Here are a small network's activations along a few directions, averaged over the inputs that share one value of a field.
Related values have similar rows: they may be neighbours, one step apart, or belong to one group.
Random noise pushes rows far along 4 fixed directions. That doesn't count. These rows show it; they differ only by the noise:
[-374 72 -18 206 94 240 -117 -78 23 -232 -43 -73 -17 -99 -57 -143 -199 -178 -183 -118]
[652 202 75 -356 203 7 484 34 -589 85 227 450 184 217 115 73 48 158 -162 185]
[-95 -159 133 248 -13 25 49 139 22 20 263 289 222 -197 707 -83 -13 724 -192 -60]
[205 -188 202 -289 -124 -50 -120 234 -215 117 65 -409 -36 -69 -241 72 244 -487 147 309]
[369 -5 128 -269 21 -60 132 154 -348 94 106 1 51 31 -15 30 100 -122 13 205]
[196 343 -148 66 178 -338 138 110 -240 -70 -289 389 -109 -53 351 -384 -564 370 -7 -278]


LEZO, 15 values:
rez: [-297 26 -128 196 26 -561 -429 240 173 -95 -574 -351 -438 -213 6 -511 -489 -294 232 -312]
bemo: [-24 -114 49 158 -127 46 71 -116 172 243 290 218 210 -4 269 334 289 550 -136 56]
zas: [-364 -42 -198 229 -127 -198 -360 -57 424 119 -267 -247 -228 -82 -82 -9 -101 -33 56 -35]
fini: [12 -72 -59 -7 -236 -387 -265 253 189 -55 -324 -174 -234 -239 62 -356 -183 79 500 -210]
telez: [44 202 -169 -186 -135 -82 -20 -44 94 -94 -325 -27 -194 59 -424 -73 -197 -326 360 -143]
zubid: [355 472 -190 -264 229 -111 140 -207 -235 165 -274 94 -197 235 -616 132 -150 -370 34 109]
denu: [71 -89 57 44 56 -245 -91 213 -32 83 -117 -102 -111 -75 193 -179 -109 43 31 28]
biz: [355 156 -86 -162 8 48 395 -148 -50 -56 123 362 169 203 -11 209 60 233 46 -35]
nen: [-249 1 -28 229 122 -31 -45 -87 48 -149 -100 6 -35 -37 185 -250 -201 28 -124 -241]
ruz: [-408 -263 109 226 -232 297 -130 42 361 -180 194 -149 179 -140 203 91 184 178 74 -167]
volel: [-384 60 -112 105 17 231 -262 -249 334 0 -170 -391 -207 39 -581 136 20 -524 -3 115]
fas: [286 -39 95 -258 -12 -133 -19 229 -258 99 -55 -220 -97 7 -134 -26 57 -354 126 189]
lef: [-349 -18 -147 108 5 478 94 -264 272 -386 58 60 48 77 -232 55 42 -117 31 -216]
marog: [-236 200 -268 222 -8 -387 -227 -148 222 74 -394 5 -184 28 -20 -121 -357 91 9 -232]
fen: [102 119 59 -157 262 349 194 -213 -364 -109 141 25 109 238 -325 101 112 -436 -315 120]
The values of LEZO form 3 separate groups.
Which other values are in the same group as lef? Give them in the order they are listed. -> fini, telez, biz, ruz
Which other values are in the same group as bemo? Give them in the order they are listed. -> zas, zubid, volel, marog

BIG, 15 values:
mem: [-228 -108 94 55 -13 153 -129 -33 68 142 181 -12 129 -96 144 106 230 116 -184 168]
dusuk: [29 199 -137 -83 -84 -88 -67 25 80 -84 -293 -38 -196 18 -266 -87 -159 -246 209 -136]
rufad: [401 12 41 -395 -50 -120 105 245 -226 -28 27 -136 -74 123 -211 4 128 -348 225 128]
kur: [-32 -73 117 64 80 179 18 -50 14 133 286 121 136 -32 211 151 129 300 -249 211]
dofuf: [281 14 7 -247 -98 178 183 -83 -110 78 163 121 81 136 -272 293 243 -57 115 149]
vima: [-555 -359 76 364 -120 167 -236 34 388 -286 77 -113 93 -316 448 -194 -103 327 3 -218]
lam: [231 -85 85 -127 -94 -138 91 255 -59 12 140 30 -1 -10 239 -57 81 155 157 -25]
zupes: [-143 -180 -18 55 -213 -252 -263 41 286 161 -118 -401 -129 -88 -157 77 163 -217 176 83]
siso: [-44 -306 173 72 -155 -232 -293 276 4 57 -40 -341 -37 -223 187 -197 27 -35 148 38]
dem: [275 472 -189 -27 346 -83 264 -62 -213 17 -155 290 -114 155 -38 -29 -300 54 -175 -60]
bimak: [-141 -20 149 111 135 363 125 -65 -205 -69 256 57 273 24 99 136 82 -1 -350 12]
zav: [155 -74 78 -14 179 -58 139 24 -282 33 -18 197 26 -6 215 -200 -69 87 -125 13]
madev: [110 -230 -30 24 -289 -748 -301 219 218 315 -377 -227 -199 -182 222 -142 -145 248 422 -27]
domos: [-61 -75 -17 134 -182 17 7 47 225 51 88 147 83 -72 221 64 54 494 136 -79]
vugir: [-220 -96 -27 170 -131 -172 -205 -35 313 65 -79 -159 -49 -80 62 16 55 92 79 -76]
The values of BIG form 5 separate groups.
Which other values are in the same group as dem? Give them in the order they are listed. -> mem, kur
Which other values are in the same group as zav? Give them in the order they are listed. -> siso, bimak
Which other values are in the same group as vima? Give them in the order they are listed. -> rufad, lam
Which other values are in the same group as zupes? Give them in the order they are listed. -> madev, vugir

TASI, 15 values:
guz: [126 -119 -40 -124 -157 -12 30 102 71 201 -112 194 -122 -74 132 95 -80 433 320 -6]
ninur: [-12 48 98 193 40 -261 -355 74 18 172 -302 -111 -22 -251 322 -307 -482 305 27 120]
zase: [-285 -194 287 197 -136 121 -278 254 136 292 241 -311 40 -329 104 76 225 41 -133 313]
godan: [-41 292 -220 255 -38 257 23 -60 229 -83 -66 235 -108 30 -214 19 -80 142 91 -155]
vazam: [508 -143 -92 -267 -128 -634 -103 139 -153 473 -143 -133 -48 172 115 144 328 93 244 186]
guzu: [-79 -121 -145 143 199 -76 100 -172 133 -9 36 -97 -85 146 -278 249 209 -193 -108 -17]
mos: [-41 223 26 -299 88 714 587 -431 -391 -317 412 210 412 252 -309 285 107 -345 -339 18]
zabif: [82 -492 228 -170 -4 183 75 78 -124 -25 267 -85 191 -39 279 -75 532 -69 -134 271]
forel: [-41 80 26 201 14 -128 -96 113 -108 136 87 -14 14 -202 204 -34 -308 294 -244 110]
sebek: [-304 -36 -15 -103 -134 299 -110 -54 -19 -241 -106 -377 -51 63 -542 73 -106 -756 216 -125]
nuzur: [-354 19 188 201 191 529 88 -316 -79 -379 297 96 196 -50 -111 24 392 -393 -481 -271]
voz: [128 -130 12 -167 -11 -332 -37 237 -59 -88 77 -114 -104 -133 397 -382 -190 166 187 45]
naf: [75 -87 83 57 109 119 213 24 -18 -170 77 248 185 116 236 -26 -51 335 158 -215]
loluk: [30 224 -207 -43 -77 281 40 -116 246 -115 107 285 59 160 -181 200 182 169 -89 96]
fug: [-209 64 61 59 92 15 28 -266 220 25 40 52 15 286 -198 258 113 -200 -340 -24]
The values of TASI form 5 separate groups.
Which other values are in the same group as fug? Give them in the order they are listed. -> vazam, guzu
Which other values are in the same group as sebek? Give them in the order they are listed. -> mos, naf
Which other values are in the same group as zabif? Give them in the order they are listed. -> nuzur, voz
Which other values are in the same group as loluk? Give them in the order they are listed. -> guz, godan
